[65, 80, 54, 44, 69, 22, 71] result: 80, 22

[[4908, 1954, 5969, 3713, 1854],
 [5114, 8321, 3709, 3615, 6809]] result: 8321, 1854

[9942, 2364, 6695, 7474, 6912] result: 9942, 2364

[[115, 190, 140, 114],
 [95, 232, 134, 47]] result: 232, 47

[27, 224, 108, 101, 112, 150, 146] result: 224, 27

[[-390, -942, 17, 81, 971],
 [348, 275, 164, -23, -164],
 [530, 632, 175, -204, -321]] result: 971, -942

[812, -318, -469, -588] result: 812, -588

[[563, 261, 525, 729, 79, 469],
 [615, 260, 721, 947, 155, 630],
 [323, 210, 204, 87, 259, 312]] result: 947, 79

[20, 47, 91, 96, 25, 55, 0] result: 96, 0

[[18, 41, 18, 27, 82, 9, 17],
 [1, 27, 44, 60, 10, 36, 10]] result: 82, 1
---
((19, 9, -3, 29, -9), (34, 16, -2, 48, -14), (12, -7, 16, -6, 10)) -> -9
((-40, 7, 22, 14, -2, 13), (16, 22, 34, -24, 28, 30)) -> -24
(43, -6, 3, 16, 14) -> 3
(-6, 34, -10, 9, 3, -30, -45) -> -30
((40, -11, -24, -1, 1, -2, -6), (-1, -34, -21, 46, 7, 10, 6)) -> -24
((-18, -8, -15, -7, -12), (50, -20, -14, 23, -9)) -> -18
(-4, 28, -38, 24, 36, -10, 15) -> -10
((22, 22, 4, -40), (2, -16, 16, -1), (6, -24, 7, 1)) -> -24
---
[[9151 5789 7123 2095 8337 5359]
 [9148 5814 6612 2408 8549 5427]
 [7008 7249 7514 6845 3658 5504]] out 6845

[[738 520 822 507]
 [520 178 946 536]
 [734 590 872 145]] out 590

[[475 449 406 430 234 349 240]
 [491 425 398 363 499 329 463]
 [393 751 391 353 280 387 378]] out 280

[[ 36  25  46   9  31  18]
 [-43 -30  11 -34   9  26]
 [ 18  23  28   2  24  19]] out 2

[[893 392 556 474 551 727 577]
 [437 466 426 450 435 355 435]
 [548 420 351 400 384 199 396]] out 384

[[360 758 498 778 792]
 [600 635 614 745 171]
 [913 773 557 430 457]] out 557
---
array([[317, 540, 909, 562, 630, 459, 249],
       [131, 582, 928, 526, 455, 766, 176]]) value 317, 176

array([  3,  48,  -3,   2, -26]) value 3, -26

array([[6547, 3283, 4496, 9798],
       [4193, 3183, 5510, 4906]]) value 6547, 4906

array([[4, 1, 2, 5],
       [6, 8, 3, 5]]) value 4, 5

array([-26,  45, -37,  13]) value -26, 13

array([[4990, 5649, 5977, 7165, 3065, 3724, 4621],
       [3240, 5332, 6740, 5566, 4648, 4850, 4365],
       [8952, 6414, 4307, 6290, 1277, 2799, 5705]]) value 4990, 5705

array([[ 24, 195, 134,  80, 172,  36],
       [175, 150, 147, 112, 228, 155]]) value 24, 155
---
-102.178    83.383    47.457    24.679  -130.312   107.656
 -31.230    89.981   172.297   223.468    23.714   179.028
 200.277    52.680    58.777   242.267   -52.820   130.372
-> 23.714

 0.04  -0.01   0.06  -0.05   0.05
 0.12   0.04   0.04  -0.11   0.00
-> -0.11

 -6.78  -12.19   -0.61   -2.90
  0.13    1.45   15.04   -0.29
-11.46    5.45   -3.78   -4.33
-> 15.04

-1.228   0.793   1.318   1.071  -0.101
-0.551   2.334  -1.588   0.628   0.766
 0.843   0.723   0.321   0.765   1.680
-> 0.628

 1.3   1.9   2.1   1.8
-1.4   1.8   1.6   1.5
-> 1.6

 -6.16   19.77    0.10  -12.36   10.97
  1.87   -0.54   23.24    8.82   -8.60
 23.33   15.83    4.70  -16.45   -1.00
-> 8.82
---
[ 18 -28  47  -1  41 -26]: 41

[[-43   3 -25  -9  -9  14  13]
 [-34 -27 -27  23  34  15 -12]
 [ 12  33  36 -18   7  12  13]]: 14

[[ -1  -8  -4  -7]
 [ -1 -12   1  32]
 [ -2  47   0   6]]: -4

[[-32  14 -12  12   8   3  -5]
 [-34  11  -9  11   2   5  -8]
 [ 33  51   1  49  18   1  17]]: 3

[[  0  -7 -12  10  -3  -3   2]
 [ 27   9  12   1  23 -42   5]]: -3

[-22  52  -5  14]: -5
---
[-27 -52 -12   2]: -27, 2

[-31 -52  49 -46]: -31, -46

[[-28   0  36  -2]
 [ 10  26 -35 -26]
 [ 12 -42   0 -18]]: -28, -18

[-18  47  -1  11 -23]: -18, -23

[ 42  47  -5   1 -18 -22]: 42, -22

[46 33 30 -9]: 46, -9

[ 53  21  37 -10  -4]: 53, -4
---
-10,26,28,43,-27 -> 26

-353,-919,357,210,-415,-339
137,488,381,577,-42,203
-> -353

6965,6350,4007,6526,6675,8861,6275
3192,3805,4007,6802,6482,7356,3722
6022,6350,4882,6526,7060,7356,6701
-> 3805

15,33,23,-25,24,-2
16,15,26,27,40,10
5,25,15,47,3,-10
-> -2

523,-241,586,-81,-763,-397 -> -241

7516,7642,4788,1514,7977,9538,9096
5657,4781,6522,8506,8382,6642,3709
-> 4781
---
-0.05,-0.05,0.04,-0.21,-0.02,-0.10,0.11
0.13,-0.11,-0.22,-0.06,-0.18,-0.02,-0.20
out -0.11

-0.05,-0.08,0.05,0.08,0.07,-0.07,-0.12
0.05,-0.04,0.08,0.10,0.13,0.07,0.16
out -0.04

0.220,-0.349,1.332,-0.732,-0.556,-0.762,0.374
-0.051,-0.685,-1.693,2.270,1.574,-0.087,-0.303
out -0.685

6.42,1.87,-14.65,-2.01
-10.84,13.47,-8.87,-3.14
out 13.47

-0.082,-0.116,-0.016,-0.085,-0.037,-0.030
0.061,-0.012,0.087,0.139,-0.147,-0.061
out -0.012

0.02,-0.23,-0.06,-0.03,-0.05,-0.06,-0.18
-0.04,-0.01,0.16,-0.02,-0.03,0.02,-0.05
out -0.01
---
[[ 25 -47  22  15 -36]
 [ 12   0 -21 -19 -42]
 [-11  51   1 -24  -9]]	15

[[  0  44  21  -1 -15 -13]
 [-19  30  -9  -6   0   8]]	-15

[  8 -40  13  11  -7  -1 -36]	-1

[[  5  11   1  -1]
 [-17   2 -48 -24]]	1

[-14 -17  18 -46]	18

[[  2 -41  30  44   6]
 [ 14  -9  13  12 -21]
 [-16 -39  21 -16  -9]]	44

[  4 -28 -11 -42 -52]	-42

[-28 -38 -48  21]	-48

[[-20  23  18  20  18  17]
 [ 15  18  -4  12  11  10]
 [-46  -7  25  -2   2  26]]	18
